Each row below is a small network's average activation on inputs in which a field has the value named, seen along a few directions.
Related values have similar rows: they may be neighbours, one step apart, or belong to one group.
(in the rows, 500 means zero)
Random noise pushes rows far along 14 fixed directions. That doesn't count. These rows show it; they differ only by the noise:
[289 332 573 491 263 722 480 656 123 599 516 345 656 592 508 640 223 355
 446 338 534 525 439 415 286 674 548 587]
[587 552 606 611 420 499 506 535 528 480 300 582 302 280 571 683 673 323
 402 816 495 411 624 622 597 278 546 448]
[504 628 487 451 559 704 455 520 578 482 397 710 542 371 390 510 359 520
 463 517 400 440 307 614 578 302 493 736]
[545 479 670 681 341 694 427 617 611 441 348 638 390 260 480 505 631 648
 518 445 509 495 545 540 427 454 515 425]
[401 444 350 550 315 566 713 614 245 593 481 364 484 572 513 659 463 294
 461 708 429 435 633 455 338 612 504 464]
[466 427 742 456 544 651 290 461 411 474 448 538 803 628 435 623 568 785
 301 249 650 540 343 433 440 401 549 596]
[475 503 676 673 428 442 569 591 581 381 432 536 449 522 626 369 725 662
 278 511 681 536 663 374 448 477 580 336]
[630 455 370 236 666 482 398 332 520 561 334 511 565 478 311 545 517 661
 496 452 520 575 376 422 562 508 308 584]
[551 506 628 503 541 320 418 531 363 460 536 494 575 654 495 534 557 638
 388 461 554 430 574 599 440 467 546 480]
[620 505 561 320 501 450 410 552 407 549 366 582 512 401 539 604  91 230
 565 544 505 469 413 595 650 320 543 686]
[453 522 729 384 506 404 550 494 449 464 556 566 277 407 459 562 545 450
 411 606 560 494 469 293 649 560 553 533]
[317 436 519 450 587 409 249 250 578 559 757 253 542 635 536 681 697 455
 281 566 547 607 439 362 681 369 450 362]
[646 610 503 574 643 533 616 529 427 524 577 489 561 437 664 418 583 490
 583 450 626 530 444 519 476 604 630 480]
[579 725 279 429 780 411 653 420 430 493 324 532 558 537 568 393 577 387
 229 766 551 465 468 668 570 357 485 667]
[595 470 536 540 425 353 578 722 365 520 533 504 617 630 619 388 293 494
 660 297 615 389 497 465 438 570 567 435]
[519 444 372 506 511 598 523 477 728 500 431 451 644 584 478 356 490 628
 353 593 522 688 598 286 416 409 434 440]


Values of FOF:
pite: [526 537 456 569 465 407 689 507 531 458 299 617 488 536 529 491 631 510
 459 507 610 414 499 442 562 498 504 426]
dotu: [402 464 488 358 680 183 370 356 511 513 503 380 491 699 515 454 693 526
 356 514 567 512 443 431 699 480 369 426]
ner: [501 458 445 515 379 501 534 448 569 425 658 511 259 349 404 471 454 639
 777 372 341 595 638 560 395 715 476 448]
soze: [428 500 271 527 513 828 633 583 399 568 491 425 683 474 505 366 236 295
 504 493 450 600 441 528 336 597 472 713]
zaze: [641 525 458 679 481 553 587 713 568 567 265 503 584 510 517 254 556 339
 499 790 448 424 611 500 374 432 430 477]
zepit: [588 450 337 397 545 612 471 333 532 499 528 467 604 458 514 580 397 676
 649 387 477 689 576 511 420 609 542 473]
ges: [395 391 474 411 542 515 414 583 465 631 469 325 503 517 383 186 308 180
 606 420 486 519 271 325 499 664 330 555]
bab: [305 692 563 441 764 196 413 208 274 441 763 314 445 730 555 588 716 383
  54 780 502 489 578 805 520 470 585 615]
mir: [374 530 287 399 531 294 671 493 547 464 374 518 534 720 642 253 282 361
 296 446 595 469 537 523 653 435 425 636]
tig: [822 402 688 480 696 488 499 431 517 524 391 408 652 523 471 392 619 535
 448 665 618 747 687 388 323 568 597 579]
zile: [482 444 643 719 449 511 310 515 651 366 528 399 552 512 677 280 591 651
 431 329 579 676 649 662 282 504 564 328]
tubor: [362 527 334 399 604 655 639 318 340 492 446 349 527 481 654 598 548 306
 316 657 524 666 586 584 434 589 584 574]
Each value of FOF is a pair of two hidden parts, and every pair occurs once (4 first parts, 3 second parts).
ges and pite share the first part; ges and tubor share the second. Which value has the first part of tubor and the second part of pite? -> zepit
mir and dotu share the first part; mir and ner share the second. Which value has the first part of ner and the second part of dotu? -> zile

Values of GADI:
neno: [444 493 511 547 439 580 458 535 416 539 606 512 569 527 552 615 507 582
 645 299 508 415 371 547 482 550 558 432]
pemi: [522 669 393 299 642 481 887 375 363 452 550 641 483 478 699 626 382 466
 537 434 685 497 393 386 709 591 736 651]
depu: [332 591 527 507 432 582 490 427 486 417 673 588 312 404 335 641 546 583
 407 592 292 460 541 627 490 519 528 598]
gofes: [539 362 567 410 492 226 323 423 343 497 471 305 429 523 571 468 423 431
 460 388 635 627 636 565 467 634 437 431]
roli: [526 546 538 392 507 481 631 424 571 451 538 623 383 419 556 627 423 519
 627 503 525 548 507 391 651 530 622 473]
mabe: [548 528 674 619 509 636 455 467 443 466 472 441 564 406 700 592 588 475
 314 632 625 666 655 586 420 446 703 485]
konug: [368 433 554 515 394 346 345 607 629 485 560 551 559 652 429 446 393 468
 538 325 464 303 330 464 635 302 361 489]
dores: [335 602 451 616 475 629 486 644 583 459 610 581 640 636 487 267 213 512
 428 424 358 482 446 634 419 415 565 628]
ler: [567 439 524 391 521 486 439 462 472 489 239 545 549 474 508 519 457 494
 472 400 593 537 446 515 578 430 433 576]
zodo: [479 530 363 460 581 330 530 373 530 477 739 380 456 587 577 420 468 519
 559 400 519 570 562 490 520 606 505 409]
dola: [648 510 321 440 694 525 608 380 577 549 532 496 701 703 356 540 708 766
 532 587 416 550 538 426 408 532 457 498]
GADI is arranged as a ring.
Going along GADI from roli by way of its neighbour neno, in what order are pemi, mabe, dores, zodo met? -> mabe, pemi, zodo, dores
Which values are neighbours of konug? Give them in the order they are listed. -> gofes, ler

Values of VOMI:
kefu: [581 340 308 550 382 442 470 452 620 587 532 401 788 766 623 767 417 498
 731 415 477 468 566 471 589 267 483 335]
kud: [544 394 330 399 444 188 458 427 583 522 397 395 419 588 453 390 489 512
 477 510 555 504 616 338 574 492 298 348]
zas: [548 443 751 663 522 542 458 694 492 516 471 515 605 580 497 352 715 638
 451 422 607 457 483 361 406 553 540 402]
zogu: [620 452 608 482 527 375 542 633 524 469 512 538 642 637 466 380 399 575
 476 482 566 478 574 370 465 470 509 549]
godig: [511 416 501 507 386 389 357 468 553 457 539 493 523 551 518 447 328 654
 626 205 507 600 535 618 452 567 486 431]
sege: [441 678 478 367 691 460 684 566 585 455 417 690 346 429 301 271 592 495
 362 733 478 313 284 316 639 462 373 675]
gisuv: [288 473 464 541 426 695 612 437 335 567 494 393 291 351 468 750 805 318
 455 652 455 466 451 438 481 677 468 412]
sazan: [622 594 680 575 449 501 355 563 587 384 261 739 490 399 474 528 480 661
 369 585 487 396 596 778 464 205 569 580]
kinab: [291 520 423 496 326 521 504 541 477 420 503 498 380 515 550 465 274 471
 267 619 380 576 731 655 432 472 537 558]
zazo: [406 477 399 517 547 460 365 469 579 483 505 466 534 549 431 294 638 669
 581 145 530 440 274 542 510 579 272 434]
kupeg: [512 702 522 602 664 376 585 493 508 398 536 565 472 561 611 319 590 558
 326 604 536 516 606 662 474 494 636 483]
futi: [678 387 583 236 593 528 396 289 666 490 402 529 520 397 381 651 430 551
 495 546 546 691 520 292 612 361 477 588]
Each value of VOMI is a pair of two hidden parts, and every pair occurs once (4 first parts, 3 second parts).
sege and kinab share the first part; sege and gisuv share the second. Which value has the first part of gisuv and the second part of kinab? -> zas
kefu and godig share the first part; kefu and zogu share the second. Which value has the first part of zogu and the second part of godig? -> kud

Values of LETA:
kuz: [634 504 753 567 511 489 543 606 141 469 244 505 444 396 580 570 588 358
 432 565 603 486 612 747 317 660 618 577]
ves: [605 650 578 420 718 684 576 368 626 392 395 692 512 313 622 490 542 461
 395 525 560 657 357 570 640 341 641 732]
zurel: [281 598 342 592 540 467 616 444 417 458 576 331 449 561 703 320 422 292
 139 703 537 666 701 605 441 540 571 581]
niki: [579 439 671 351 637 294 275 395 513 423 452 509 615 561 632 442 347 543
 486 210 685 615 396 607 611 407 542 548]
duto: [582 472 635 557 406 500 549 457 421 461 724 460 565 542 595 760 408 513
 568 597 487 567 719 507 388 456 794 421]
feb: [373 431 343 512 393 611 444 526 254 609 441 355 571 598 426 566 411 409
 436 508 374 530 544 632 288 672 431 524]
pep: [725 439 664 607 524 695 511 605 717 445 317 563 601 275 743 234 564 680
 577 220 864 730 535 355 420 558 633 349]
bigel: [630 567 637 386 615 481 471 560 500 492 369 650 471 414 557 420 421 536
 551 429 631 502 386 492 655 474 535 582]
ber: [371 605 440 618 442 505 637 654 511 417 671 554 514 608 514 355 507 695
 514 429 446 362 546 532 411 567 543 431]
gorul: [387 573 270 484 487 423 736 390 447 406 478 553 459 579 480 341 604 809
 409 316 613 511 516 485 390 740 441 480]
pama: [653 500 258 419 463 268 432 307 719 469 579 498 212 352 424 479 340 592
 673 627 281 687 824 675 487 568 390 410]
miku: [298 397 456 633 338 662 547 561 519 471 352 462 386 462 394 299 682 734
 452 298 539 600 537 333 275 831 349 335]
ref: [267 509 587 726 233 671 590 725 536 476 529 607 358 475 506 488 516 502
 500 513 385 352 518 471 473 504 567 415]
guko: [634 341 550 417 434 488 468 527 425 579 375 348 548 373 699 524 330 278
 643 333 775 615 490 275 542 561 524 363]
pon: [564 527 346 638 577 650 413 385 519 563 504 355 501 264 708 497 590 349
 630 363 522 607 423 759 548 518 503 478]
sopen: [687 303 733 410 498 483 318 495 598 501 626 488 735 767 167 666 522 809
 480 625 330 577 710 256 333 390 472 544]
LETA is arranged as a ring.
Going along LETA from feb by way of its neighbour miku, in what order are zurel, pep, bigel, guko, sopen met? -> sopen, zurel, guko, pep, bigel
Which values are neighbours of niki? Give them in the order they are listed. -> kuz, ves
Which values are neighbours of gorul? Give them in the order they are listed. -> duto, pama

Values of NUVA:
tuf: [749 581 809 452 584 439 463 683 698 419 457 827 771 616 515 509 257 635
 509 580 572 391 458 409 668  72 724 633]
luzu: [484 612 475 684 321 385 899 677 644 421 620 587 193 356 776 266 505 420
 644 487 658 461 638 237 560 685 663 244]
zur: [554 465 528 445 449 783 503 410 459 494 593 592 481 286 507 695 436 662
 789 129 498 616 392 514 519 720 598 562]
kasar: [168 454 637 490 384 562 533 482 481 453 524 385 376 629 474 530 674 490
  33 824 473 593 673 224 477 486 500 457]
kone: [405 488 434 628 448 571 556 490 841 489 521 595 467 558 332 506 788 661
 527 634 339 465 502 302 514 391 380 323]
kebis: [731 415 618 398 593 586 295 278 622 492 526 543 646 425 471 671 429 655
 618 401 503 775 529 513 541 412 605 617]
zales: [510 393 792 537 479 512 325 414 630 535 574 415 465 425 518 585 571 386
 479 610 541 641 498 323 595 441 531 464]
kop: [643 493 417 460 567 461 544 495 485 505 424 509 505 472 636 438 453 565
 644 432 540 578 606 623 441 598 565 409]
kep: [505 408 719 563 505 558 391 630 493 657 578 323 569 456 531 364 457 102
 581 585 583 568 272 208 551 574 498 488]
diluz: [352 500 626 287 321 351 653 547 490 316 386 818 382 647 431 668 127 625
 412 457 446 410 649 492 586 365 652 598]
peva: [521 331 174 352 533 509 493 460 371 623 249 266 874 722 480 593 469 414
 400 500 565 507 482 437 414 412 290 535]
neget: [426 434 685 505 396 682 238 615 755 518 484 567 400 305 175 391 418 412
 473 649 302 443 320 401 513 234 308 615]
sibib: [574 554 481 692 611 667 582 528 354 599 625 348 531 451 596 486 725 327
 536 575 516 520 464 579 427 612 566 522]
fezas: [469 523 548 470 538 477 466 509 622 441 403 544 509 461 485 298 384 502
 379 490 604 454 400 353 568 398 445 536]
gelip: [715 484 473 577 405 773 547 532 662 457 303 654 528 218 539 630 509 602
 755 391 511 508 520 605 447 384 531 497]
kozis: [678 725 361 558 779 542 752 391 376 526 490 537 672 587 577 525 811 626
 312 731 570 500 543 577 389 535 626 560]
NUVA is arranged as a ring.
Going along NUVA from zales by way of its neighbour kebis, in what order are tuf, zur, kasar, kop, kep met? -> zur, tuf, kasar, kop, kep
How many steps from neighbour to neighbour lead from sibib to kozis, at the fewest? -> 7
Which values are neighbours of gelip? Give them in the order they are listed. -> peva, neget

Values of NOP:
bon: [517 507 389 415 530 518 648 528 598 444 308 610 633 578 409 207 458 740
 427 314 636 531 380 257 460 558 354 616]
nibeb: [311 697 320 412 669 609 522 464 273 561 403 542 617 550 494 594 544 348
 325 547 458 290 193 754 606 420 429 729]
rilag: [467 417 493 477 434 303 541 491 441 607 652 391 470 668 513 737 631 420
 590 636 482 380 525 327 624 519 492 311]
ruleb: [518 479 434 438 449 671 666 480 754 498 563 695 587 549 306 511 449 749
 729 358 395 529 381 164 520 559 493 482]
bipu: [716 372 483 570 372 380 666 729 571 582 161 612 454 471 457 466 686 486
 872 415 614 201 381 272 545 497 323 270]
rurut: [165 518 535 689 382 742 527 588 465 448 663 542 581 594 420 511 670 616
 431 270 425 348 273 484 471 508 491 555]
rola: [426 564 416 411 539 413 769 595 391 510 697 474 490 641 463 391 430 498
 529 557 507 396 460 253 489 669 547 489]
geda: [466 548 674 273 572 308 431 363 478 368 389 625 299 377 646 523 171 303
 302 486 612 662 553 618 798 386 614 751]
sapa: [492 260 596 453 215 436 236 369 439 355 324 416 535 529 610 803 213 637
 322 369 565 749 959 773 298 360 587 424]
zogez: [421 483 675 641 378 502 614 693 442 583 900 448 580 624 624 532 534 461
 709 336 601 300 340 163 568 602 668 334]
Each value of NOP is a pair of two hidden parts, and every pair occurs once (2 first parts, 5 second parts).
geda and ruleb share the first part; geda and rurut share the second. Which value has the first part of rurut and the second part of ruleb? -> bipu
rilag and bon share the first part; rilag and nibeb share the second. Which value has the first part of nibeb and the second part of bon? -> sapa

Values of GANE:
kada: [148 478 400 410 407 216 200 360 679 373 543 455 202 495 505 356 389 508
 301 313 488 447 505 684 710 357 312 373]
bubup: [ 60 543 523 500 353 611 414 439 587 416 489 522 383 447 577 538 405 358
 135 408 561 446 369 427 786 282 495 566]
samus: [578 245 604 379 322 606 522 689 427 586 281 328 597 505 524 405 238 319
 433 655 593 695 710 188 277 589 500 435]
lovu: [594 599 681 615 664 234 636 404 557 377 882 433 328 465 715 479 815 582
 570 545 604 589 652 470 599 634 712 344]
pozod: [510 375 380 434 476 520 484 421 281 570 393 359 670 580 624 810 427 416
 591 318 607 567 519 665 450 577 517 441]
nimo: [518 561 294 492 462 228 607 390 323 465 560 454 451 576 681 654 485 499
 590 400 584 378 584 691 545 591 499 406]
mun: [364 484 375 386 397 670 553 430 528 583 449 569 412 336 458 615 261 365
 562 412 490 506 254 281 720 499 450 602]
kag: [609 449 693 604 377 609 516 572 341 462 343 568 410 342 544 679 506 344
 433 667 469 524 706 653 433 451 671 575]
peda: [606 448 454 585 515 572 436 307 623 505 622 344 672 595 595 614 574 618
 457 586 540 787 667 465 322 455 643 316]
roleb: [226 453 509 616 389 436 176 642 704 513 213 433 362 441 500  98 472 359
 200 499 612 427 372 431 647 332 168 410]
tar: [412 547 417 645 629 635 371 550 524 587 678 366 669 576 313 317 670 429
 492 599 276 392 348 623 334 465 355 522]
pavas: [512 477 515 528 380 310 289 561 471 550 477 486 501 528 550 678 359 332
 583 567 423 324 551 690 569 279 477 391]
ren: [586 324 622 660 434 856 583 505 681 557 553 433 693 458 571 587 767 726
 630 462 575 755 596 143 357 639 619 308]
ralus: [729 528 426 555 620 563 544 568 736 489 356 578 653 511 595 401 547 575
 386 782 523 605 687 507 455 236 577 464]
lepid: [755 536 617 555 687 497 457 483 542 467 468 478 629 496 593 336 433 491
 517 547 549 683 607 651 320 479 665 552]
reg: [681 543 440 326 637 326 519 605 293 613 370 492 529 542 423 336 321 280
 636 546 440 407 370 620 466 612 386 659]
rozir: [609 415 617 566 388 243 443 616 341 495 189 525 523 572 603 458 530 429
 446 312 709 375 589 594 519 455 454 443]
dodi: [527 443 691 663 377 744 482 817 544 554 521 502 644 477 412 359 397 410
 510 611 463 404 467 337 315 347 483 576]
pone: [832 375 661 304 661 347 452 456 432 552 529 399 623 602 326 510 551 580
 581 633 529 660 598 295 372 611 459 589]
lotip: [350 462 455 600 389 344 621 727 287 561 733 377 628 927 490 380 393 527
 577 416 416 308 502 437 372 652 488 445]
Each value of GANE is a pair of two hidden parts, and every pair occurs once (5 first parts, 4 second parts).
mun and bubup share the first part; mun and peda share the second. Which value has the first part of peda and the second part of bubup? -> kada
roleb and lotip share the first part; roleb and pavas share the second. Which value has the first part of pavas and the second part of lotip? -> reg
lovu and dodi share the first part; lovu and pozod share the second. Which value has the first part of pozod and the second part of dodi? -> samus
